X = [2.68 0.70 4.81 2.48 1.65]
X[-5] = 2.68
X[4] = 1.65
X[-3] = 4.81

m =
0.044	0.124	-0.085	0.058	-0.195	-0.036	0.127
0.093	0.204	0.034	0.083	-0.216	0.047	0.074
0.070	0.221	0.150	0.130	-0.155	0.153	-0.012
-0.039	0.104	0.138	0.245	0.065	0.240	-0.071
-0.041	-0.162	0.092	-0.141	0.089	0.011	0.125
0.029	0.019	-0.127	0.057	-0.148	-0.025	0.210
-0.059	-0.205	-0.026	-0.037	0.044	0.038	0.229
0.061	0.188	0.169	0.224	-0.079	0.247	-0.010
-0.142	-0.055	0.104	-0.066	0.179	-0.008	-0.110
-0.094	-0.114	0.153	-0.155	0.164	-0.003	-0.028
0.024	-0.158	0.032	-0.098	-0.011	0.031	0.252
0.031	-0.110	-0.128	-0.004	-0.041	-0.032	0.276
-0.122	0.067	0.062	0.216	0.146	0.145	-0.135
-0.132	0.029	0.076	0.091	0.215	0.053	-0.171
m[0][0] = 0.044
m[8][0] = -0.142
m[:, 4] = [-0.195, -0.216, -0.155, 0.065, 0.089, -0.148, 0.044, -0.079, 0.179, 0.164, -0.011, -0.041, 0.146, 0.215]
m[4][3] = -0.141
m[0] = [0.044, 0.124, -0.085, 0.058, -0.195, -0.036, 0.127]
m[3] = [-0.039, 0.104, 0.138, 0.245, 0.065, 0.240, -0.071]
m[12][4] = 0.146
m[0][6] = 0.127
m[9][4] = 0.164
m[:, 2] = [-0.085, 0.034, 0.150, 0.138, 0.092, -0.127, -0.026, 0.169, 0.104, 0.153, 0.032, -0.128, 0.062, 0.076]
m[9][5] = -0.003
m[13][6] = -0.171
m[:, 6] = [0.127, 0.074, -0.012, -0.071, 0.125, 0.210, 0.229, -0.010, -0.110, -0.028, 0.252, 0.276, -0.135, -0.171]
m[11][3] = -0.004
m[2] = [0.070, 0.221, 0.150, 0.130, -0.155, 0.153, -0.012]
m[8][3] = -0.066
m[10][4] = -0.011
m[2][3] = 0.130
m[7][3] = 0.224
m[10][1] = -0.158
m[4][2] = 0.092
m[5][4] = -0.148
m[10][3] = -0.098
m[7][1] = 0.188
m[2][6] = -0.012
m[3][0] = -0.039
m[10] = [0.024, -0.158, 0.032, -0.098, -0.011, 0.031, 0.252]
m[5][2] = -0.127
m[4] = [-0.041, -0.162, 0.092, -0.141, 0.089, 0.011, 0.125]
m[:, 5] = [-0.036, 0.047, 0.153, 0.240, 0.011, -0.025, 0.038, 0.247, -0.008, -0.003, 0.031, -0.032, 0.145, 0.053]
m[8][6] = -0.110
m[12][5] = 0.145
m[12][6] = -0.135
m[9][3] = -0.155
m[6][1] = -0.205
m[9] = [-0.094, -0.114, 0.153, -0.155, 0.164, -0.003, -0.028]
